A small network was shown many inputs. Here are its activations along a few directions, one row for each input.
Each table varies a few parts of the input and shows all the possible inputs, shuffled.
Descriptions start from the smaller parts, as in this example, which fits no table here: one of 2 separate values, together with either a single point or one of 11 places around a ring or (one of 4 places along a line, together with one of 5 places around a ring).
Shared parts are said once, and a part with two or three values counts as separate values.
(in the rows, 128 means zero)

Other details of the inputs shift rows strongly along two fixed directions, in all tables alike. That doesn't count.

A family of inputs:
r1: [130 126 130 141 129 124 163 111 130 126 137 124 123 106 135 110 125]
r2: [138 195 204  76 110 141  69 165  68  83 105 157 165 151 211 121 246]
r3: [136 139  49 119 195 122  49 143 177 127 131 158 197 177 117 173  82]
r4: [144 189 206  91 100 122  59 185  66  75 119 153 166 158 219 102 239]
r5: [129 114 130 141 116 133 151 119 134 125 144 117 115 104 133 107 125]
r6: [124 114 135 128 108 124 148 120 122 140 120 114 104 137 108 128 116]
r7: [129 110 145 131 118 118 145 123 124 136 128 124 105 121 109 132 114]
r8: [123 128 139 137 115 121 141 129 121 138 131 124 102 113 107 126 111]
r9: [124 123 137 133 112 126 143 119 118 141 120 112 104 136 105 120 111]
r10: [127 113 132 139 117 133 141 118 125 144 110 111 114 114 111 140 130]
r11: [120 118 136 127 114 130 148 116 133 130 147 124 118 105 120 107 122]
r12: [126 118 129 135 114 149 145 113 132 135 138 119 128  95 121 118 130]
r13: [135 113 140 150 128 126 144 129 120 134 123 117 105 120 119 122 113]
r14: [130 117 129 146 118 130 147 126 119 136 115 109 103 135 117 116 115]
r15: [113 116 134 126 119 132 151 110 132 126 147 126 114 111 122 114 127]
r16: [135 136  41 115 185 108  62 166 177 116 140 166 182 183 137 168  83]
r17: [128 132  40 110 190 121  71 140 182 106 159 161 190 177 144 150  95]
r18: [130 109 127 141 114 128 153 128 122 135 115 111 103 136 120 124 120]
r19: [131 107 131 141 122 121 151 129 122 136 118 112 103 125 123 127 120]
r20: [126 121 134 144 121 135 136 116 121 146 111 108 114 114 108 132 124]
r21: [131 194 209  71 109 121  70 167  72  81 115 162 157 163 209 110 236]
r22: [124 112 138 127 116 116 146 121 122 140 123 114 104 125 111 131 117]
r23: [123 119 137 132 111 118 146 130 126 137 130 128 101 114 110 132 115]
r24: [124 125 138 130 118 123 153 117 133 132 146 123 125 104 116 106 122]
r25: [131 111 139 143 119 136 141 119 127 140 116 120 115 110 109 142 127]
r26: [136 105 138 145 124 124 150 131 124 133 123 120 104 120 122 129 118]
r27: [129 119 147 136 123 121 139 122 119 137 128 121 106 120 106 125 110]
r28: [124 121 140 132 121 118 141 120 118 141 123 111 104 124 108 124 112]
r29: [130 125 132 137 118 142 151 115 132 136 137 118 135  93 119 118 129]
r30: [125 120 131 145 112 136 143 128 129 140 120 122 112 105 111 143 128]
r31: [120 130 139 127 125 120 160 108 131 131 139 127 125 106 121 110 121]
r32: [130 125 130 135 132 129 168 108 134 126 137 123 114 111 136 114 131]
r33: [126 123 130 145 113 143 138 114 121 146 108 109 113 124 105 128 123]
r34: [126 133  36 105 190 136  66 133 182 116 153 162 201 165 129 160  97]
r35: [128 123 132 151 120 126 147 136 123 134 126 119 100 112 120 123 113]
r36: [136 135  44 115 195 107  58 154 169 122 132 150 184 192 132 156  79]
r37: [126 115 128 140 109 140 143 116 125 144 107 112 113 125 108 136 128]
r38: [133 186 201  77 107 147  65 165  67  85 110 157 159 154 211 122 249]
r39: [132 149  41 105 196 125  73 131 182 120 145 163 215 161 133 160  89]
r40: [124 129 134 150 116 138 138 126 125 142 120 119 112 104 108 136 123]
r41: [125 117 127 135 130 135 164 109 134 127 141 123 109 114 138 116 133]
r42: [114 121 137 121 126 132 160 105 136 132 142 127 111 113 127 116 128]
Description of these inputs: one of 3 separate values, together with either one of 6 places around a ring or (one of 2 separate values, together with one of 4 places along a line).
Changing only the choice among 3 separate values turns r26 into r7. The same change can be made to r14. Which row results?
> r9
Change only the choice among 3 separate values in r23. List by row number the other rows that result.
> r16, r30
Change only the place on the line of 4 in r14. List by row number the other rows that result.
> r13, r35, r36
Change only the choice among 3 separate values in r39. List by row number the other rows that result.
> r1, r31
A walk changes only the place on the ring of 6. It starts at r38 and steps to r2. List the rest of the walk in order.
> r39, r29, r12, r34

A family of inputs:
r43: [130 139 139 132 119 132 138 126 124 123 134 128 135 104 138 114 143]
r44: [119  96  49 148 162 133 172  89 198 152 162 128 139  88  79 142  52]
r45: [132 107 121 151 126 135 139 120 131 149 105 110 109 122 100 144 110]
r46: [115  90  59 133 161 134 178  78 189 144 160 121 130 110  95 128  68]
r47: [124 139 158 113 115 139 146 118 116 116 133 134 125 116 149 114 164]
r48: [131 109  92 134 156 105 125 131 155 136 137 132 131 143 108 141  75]
r49: [129 112 209 156  68 142 180 112  75 150  94  88  63  84 106 118 162]
r50: [130 154  92  98 165 129  58 152 154 101 153 169 196 154 158 143 138]
r51: [128 127  77 120 154 124  86 135 153 143 118 135 156 163 102 161  88]
r52: [139 146  87 111 163 111  56 173 140 109 126 155 167 192 156 151 123]
r53: [128 151 124 117 144 129 111 130 129 116 134 139 152 134 149 123 141]
r54: [120 116 204 146  64 134 178 114  78 148 105  94  62  92 102 107 152]
r55: [121  80 101 177 125 142 216  74 165 159 158  95  91  52  71 107  62]
r56: [127 123  80 128 161 128 142 107 165 131 146 133 150 131 119 126  92]
r57: [125 140 126 114 128 115  96 146 124 127 122 134 133 158 123 136 120]
r58: [126 164  91  90 171 125  64 146 151 104 144 170 190 165 161 148 141]
r59: [134 136 236 136  60 125 153 150  50 115 103 110  65 110 162  95 200]
r60: [134 171 152  83 135 126  69 156 103  87 128 152 177 175 200 113 198]
r61: [128 139 244 124  60 119 149 145  49 120 105 112  71 109 147  97 195]
r62: [128  85  99 170 126 137 181 103 145 160 117  95  88 100  80 138  78]
r63: [139 164 147 108 124 123  49 184  92  97 103 152 157 187 184 141 186]
What do these inputs look like to the network?
> either (one of 2 separate values, together with one of 5 places along a line) or one of 11 places around a ring
Which of the alternatives is r61?
> one of 11 places around a ring
Change only the place on the line of 5 in r58. List by row number the other rows that result.
> r44, r46, r47, r50

A family of inputs:
r64: [128 121 138 139 115 134 134 131 118 131 121 122 111 122 125 129 133]
r65: [129 119 140 138 116 132 131 132 117 131 120 120 112 122 125 130 134]
r66: [128 123  99 123 148 123 123 127 151 123 145 140 144 135 128 131 108]
r67: [130 123 140 133 114 129 129 130 117 132 118 118 116 129 124 126 134]
r68: [129 125  96 127 151 125 126 125 150 125 140 136 143 135 131 134 111]
r69: [127 124 143 130 116 123 134 127 116 133 118 119 113 131 123 126 132]
r70: [129 126  96 126 150 127 125 122 149 126 138 132 146 138 129 130 110]
r71: [125 127 138 128 120 128 140 126 124 123 138 128 119 116 135 118 136]
r72: [127 128 143 129 119 127 135 126 115 133 118 121 111 132 123 126 130]
r73: [122 129  96 120 145 129 120 121 151 128 140 134 147 134 122 132 111]
r74: [128 121 138 137 115 134 130 128 116 133 119 117 115 126 123 126 133]
r75: [127 126  97 124 150 130 123 122 152 128 136 138 146 131 126 140 114]
r76: [129 131 147 132 121 125 134 129 115 133 119 123 113 126 122 127 129]
r77: [138 180 184  82 120 118  39 186  75  89 104 160 160 185 196 137 212]
r78: [128 129 102 123 148 129 119 120 150 130 138 138 151 129 120 138 110]
r79: [128 127  95 126 151 129 125 121 150 128 135 132 147 136 129 131 112]
r80: [129 125 139 129 124 129 142 126 124 122 134 129 121 119 137 118 137]
r81: [127 125 143 133 116 124 139 130 118 131 120 124 109 126 125 129 131]
r82: [123 128 137 126 119 133 140 123 126 126 135 128 120 113 130 123 138]
r83: [128 126  95 125 152 129 125 123 151 127 136 136 145 132 128 139 114]
r84: [129 127 146 133 118 121 133 130 116 133 119 121 115 125 122 127 131]
r85: [126 130 101 122 146 129 118 122 151 130 140 138 150 128 119 136 109]
r86: [129 131  97 127 152 129 122 122 150 129 134 135 150 129 126 136 111]
r87: [127 127 140 126 120 130 140 123 123 124 135 125 124 123 134 113 135]
r88: [127 125 144 128 119 126 132 126 114 133 118 120 112 132 123 127 131]
r89: [128 123 141 133 114 127 138 133 117 131 121 123 111 125 125 129 130]
r90: [131 131 139 133 125 129 141 123 122 125 131 124 125 116 136 118 136]
r91: [129 120 142 132 115 126 135 133 117 132 120 121 112 124 125 130 131]
r92: [129 128 147 131 121 124 132 129 114 133 119 121 114 125 121 128 129]
r93: [127 126 144 131 120 126 137 129 117 131 120 125 108 128 124 130 130]
r94: [129 132 138 133 126 132 142 122 123 127 128 124 125 113 136 119 138]
r95: [134 183 139  73 143 124  27 175 110  87 124 171 198 190 191 139 192]
r96: [127 127 142 131 115 125 136 126 116 132 118 120 113 131 124 124 132]
r97: [131 129 142 138 115 129 132 133 117 132 119 121 117 122 123 126 132]
r98: [129 127 101 125 149 123 121 126 150 125 143 137 148 133 126 128 105]
r99: [130 127 141 141 116 133 132 131 116 132 120 120 116 120 122 126 132]
r100: [124 131 140 128 119 130 137 124 124 127 136 127 124 112 130 117 134]
r101: [130 129 143 134 115 127 134 133 115 132 120 122 117 123 123 126 130]
r102: [128 126 139 131 114 129 135 130 116 132 119 120 115 129 124 125 131]
r103: [126 129 137 127 122 137 141 117 124 129 126 123 126 117 130 122 140]
r104: [130 126 144 134 116 125 132 133 115 133 119 120 117 122 122 127 130]
r105: [127 121 144 132 117 122 137 129 118 132 120 122 109 126 124 130 131]
r106: [123 126  98 122 146 126 121 126 152 127 145 139 143 131 125 133 109]
r107: [130 123 140 137 114 130 136 133 120 131 121 122 111 124 125 129 132]
r108: [131 125 143 137 115 127 130 133 117 133 119 119 117 122 122 127 132]
r109: [130 120 141 135 114 128 132 133 119 131 120 121 112 124 125 130 133]
r110: [131 127 100 128 151 123 123 125 150 125 141 136 147 132 127 128 106]
r111: [129 123 140 130 114 127 132 130 115 133 118 118 116 129 123 126 131]
r112: [127 128  95 124 150 131 124 120 150 128 134 132 148 135 126 135 113]
r113: [127 129  99 126 147 122 120 126 150 126 145 136 146 130 125 128 106]
r114: [129 125  98 124 150 125 124 123 150 125 140 134 146 139 128 127 108]
r115: [124 126 140 125 119 134 140 121 125 127 134 130 122 113 128 125 139]
r116: [128 123 137 138 115 135 133 128 117 132 119 118 114 126 123 125 132]
r117: [123 128  98 121 145 127 120 123 151 128 143 134 146 135 124 129 109]
r118: [127 124 100 122 147 130 122 122 152 128 139 140 147 132 122 141 113]
r119: [125 127  97 123 146 125 121 124 150 125 144 134 145 137 125 127 108]
r120: [129 131 145 134 117 123 135 130 116 132 119 123 115 125 123 126 131]
r121: [130 124 142 140 117 132 129 131 116 133 119 119 117 120 122 127 132]
r122: [126 127 140 125 119 136 140 116 124 129 129 125 126 118 127 123 139]
r123: [130 125 139 135 113 131 133 130 118 132 118 119 115 129 124 125 132]
r124: [128 131 140 130 123 135 140 119 124 129 127 125 127 110 130 123 138]
r125: [128 126  95 127 153 127 126 125 151 127 137 136 144 133 131 136 113]
r126: [124 132 139 128 119 132 138 122 124 128 134 126 124 110 128 120 136]
Changing only one part turns r68 into r70. The same change can be made to r65. Which row results?
> r74
What do these inputs look like to the network?
> one of 3 separate values, together with either (one of 2 separate values, together with one of 5 places along a line) or one of 11 places around a ring
Change only the choice among 3 separate values in r91. List by row number the other rows that result.
> r104, r111
Change only the choice among 3 separate values in r115. List by row number the other rows that result.
> r85, r95
Change only the place on the ring of 11 in r78. List by row number the other rows that result.
> r85, r86, r90, r94, r98, r100, r110, r113, r124, r126
